Each row below holds a small network's activations on one input, seen along a few directions.
Each table varies a few parts of the input and shows all the possible inputs, shuffled.
Descriptions start from the smaller parts, as in this example, which fits no table here: one of 5 places around a ring, together with either a single point or one of 9 places around a ring or (one of 3 separate values, together with one of 6 places along a line).
Shared parts are said once, and a part with two or three values counts as separate values.

Table:
x1: [ 29 -42 -75 -12  45 -14  56 -53 -30 -61  49 -65]
x2: [ 48 -17 -11 -58  56 -44  72 -82  24 -33  47 -24]
x3: [  6  -1   1  20 -32 -10 -35  42 -53  22 -31  27]
x4: [ 24 -11  -7 -63  68  -8  57 -75  24 -25  46 -22]
x5: [-15 -18   2 -39  52  40   9 -60  37   1  45 -28]
x6: [-23   1  32  -1  14  42 -37   1  67  37  14 -15]
x7: [ 58 -37 -70 -15  29 -43  67 -58 -25 -68  44 -61]
x8: [ 23  35  58   0 -10   3 -18  32  11  28 -26  52]
x9: [ -3  -8  -6  24 -49 -10 -51  56 -47  40 -34  39]
x10: [ 10  28  48   3 -25   4 -48  53  21  48 -31  72]
x11: [-32 -42 -31  25  25  32 -11 -21 -13 -11  18 -55]
x12: [-16 -56 -54   0  33  31  18 -41 -24 -36  26 -67]
x13: [-54  64 -30  36 -87 -53  43  42  -5 -68 -48   1]
x14: [ 11   2   3  21 -25 -11 -25  36 -57  13 -30  20]
x15: [ 19  33  55   0 -14   4 -29  39  14  34 -28  57]
x16: [-37 -36 -30  44   4  35 -38   7   1   7 -11 -53]
x17: [ 15  31  51   2 -19   4 -39  46  18  41 -30  65]
x18: [-41  78  37   7 -67 -27  71  14  34 -25 -35  40]
x19: [-24   0  26 -16  41  36 -19 -26  52  26  46 -17]
x20: [  2  -4  -1  22 -40 -10 -43  48 -50  30 -32  33]
Question: The inputs of x1 and x4 match in every part but one. If x3 is changed in the same way as x1 into x4, which row does it become?
Answer: x15
Question: What do these inputs look like to the network?
Answer: one of 2 separate values, together with either a single point or one of 4 places along a line or one of 5 places along a line
Question: Change only the place on the line of 4 in x17. List by row number the other rows that result.
Answer: x8, x10, x15
Question: Change only the place on the line of 5 in x16. List by row number the other rows that result.
Answer: x1, x7, x11, x12

Table:
x21: [  3 -15  -2 -20  39  12  21 -42  27  -9  29 -28]
x22: [ -9  20  33  14 -24  12 -34  39  -4  30 -29  38]
x23: [ 14 -23 -11 -24  41   6  18 -43   9  -8  36 -26]
x24: [  0  17  29  15 -23   5 -36  42  -5  31 -28  37]
x25: [ -4  40 -18  26 -74 -57  35  43 -43 -38 -48  29]
x26: [  9  13  24  17 -26  -1 -38  43  -4  31 -27  36]
x27: [ -4 -37 -89  14   3 -27  57 -37 -50 -76  18 -75]
x28: [ 21 -28 -18 -29  44   2  15 -43   1  -9  36 -24]
x29: [-24  20  29  15 -30  10 -41  39  13  36 -24  32]
x30: [  9 -19  -6 -23  40  10  20 -43  18  -8  32 -28]
x31: [ -1  -7  -3 -20  38  16  17 -37  35 -13  33 -27]
x32: [-16  20  32  14 -27  14 -35  39   2  33 -28  37]
Question: The inputs of x21 and x32 match in every part but one. If x28 is changed in the same way as x21 into x32, which row does it become?
Answer: x26
Question: What do these inputs look like to the network?
Answer: one of 2 separate values, together with either a single point or one of 5 places along a line
